These are the activations of a small neural network, seen along a few directions. Each row is one input.
In each table, some parts of the input vary, and every possible input appears once, in random order.
Descriptions start from the smaller parts, as in this example, which fits no table here: ring(8) and (point or ring(9) or (values(3) and line(6))).
Shared parts are said once, and a part with two or three values counts as separate values.

Other details of the inputs vary at random and push rows far along two fixed directions, the same in every table; ignore that.

A family of inputs:
R1: [-36 -69 -31 -20  47 -29  30 -18 -35  75 -34 -33  54 -13 -37]
R2: [-22 -53 -37 -28  34 -26  23 -23 -26  73 -55 -25  50 -22 -44]
R3: [  54   90   46   19  -49   36  -45   28   34 -105   46   63  -87    0
   43]
R4: [-29 -42  98 -49  18 -15 -90  16  -1 -22  12 -11 -31  78   6]
R5: [  53   83   43   31  -62   33  -12   35   44 -103   52   52  -74   13
   46]
R6: [-28 -52 -36 -19  36 -22  19 -23 -27  69 -43 -35  56 -10 -40]
R7: [-40 -31  72 -19  15  -5 -84  -2 -12 -22  21 -26  -6  71  17]
R8: [ 53  58 -85  47 -32  20 105   8  14  -6   1  41  -3 -87  -1]
R9: [ 45  64 -91  53 -30  25  89  -2   5  -8   1  38   1 -93   5]
R10: [-24 -72 -18 -51  58 -37  13 -14 -36  80 -51 -12  30 -28 -49]
R11: [-45 -24  76  -3  -3  -1 -71   1  18 -21  37 -54   9 109  32]
R12: [  34  103   20   79  -73   52    0   23   50 -105   89   22  -47   28
   80]
R13: [  53   65  -87   40  -25   23   80    3    3   -2   -9   52  -13 -103
   -4]
R14: [ -28  -37  100  -55   14  -13 -111    8    4  -22    0  -19  -25   91
    1]
R15: [-31 -52 -33 -17  37 -23  16 -24 -37  63 -39 -20  42 -29 -28]
R16: [-30 -28  95 -37   3  -7 -99   5  10 -36  14 -28 -16  97  13]
R17: [ 69  65 -83  21 -24  16  77   2  13   3 -28  54 -14 -99 -21]
R18: [-49 -67 -50   8  39 -25  60 -23 -22  87 -13 -57  75  -3 -16]
Each input here is: values(3) and (point or line(5)).
Changing only the values(3) part turns R6 into R7. The same change can be made to R11. Which row results?
> R12
Change only the values(3) part in R16. List by row number the other rows that result.
> R8, R9
Change only the values(3) part in R2. List by row number the other rows that result.
> R5, R15

A family of inputs:
R19: [ 22  19 -80  33 -13  -2 104  -4  10  32  -3  11  20 -71   4]
R20: [-10  21   0  26 -22  16 -24 -12  15 -15  17 -16   4  25  33]
R21: [  7  18   9  14   5  15  -7  20  -2 -24  36  23 -32  -9  21]
R22: [-18 -25  31   2   3 -10  -3   2   0 -17  22 -17   6  35   9]
R23: [ 22  -6 -70 -10   6  -6  59  -9 -16  34 -54  10  30 -62 -46]
R24: [-53 -63  45 -21  31 -15 -44  -3 -38   7  12 -16   6  33   3]
R25: [-37 -69 -28 -41  55 -37   4 -35 -48  88 -60 -18  40 -44 -36]
R26: [ 38  48   1  11  -8  13 -16  10   5 -36  13  43 -43 -28   7]
R27: [ 47  48  -2  -5 -22  17  -8  17  29 -36   2  31 -37  -8  -8]
R28: [  4   5  22  -9 -22  -4  -4  10  30  -2  -7  -6  -3  30   5]
R29: [-58 -45  31  -6  20 -10 -53 -20 -21   8  -1 -56  39  61   1]
R30: [ -1  21  11  15 -17  10  -3  12  -1 -25  31  20 -35 -17  37]
R31: [-35 -52  49 -38  33 -20 -65 -12 -38   4 -17  -7   2  28 -15]
R32: [ 38  46   5  -8 -35  17  -4  11  34 -36  -6  31 -33 -14   7]
R33: [ 14  10  20  -5  -9   2  -5  13  23  -2   2  -5  -7  36 -11]
R34: [ 14 -13 -62  11  -3  -7  80  -6  -5  47 -44  -9  45 -41 -40]
R35: [ 10  45  -5  31 -16  25 -11  -1  13 -23  32  -8   3  14  22]
R36: [ -3  -8  21   0  13  -2   1   7  10  -4  27 -10  -6  32   9]
What do these inputs look like to the network?
> values(3) and (point or ring(5))
Changing only the values(3) part turns R24 into R30. The same change can be made to R31. Which row results?
> R25
Change only the values(3) part in R27. List by row number the other rows that result.
> R23, R32
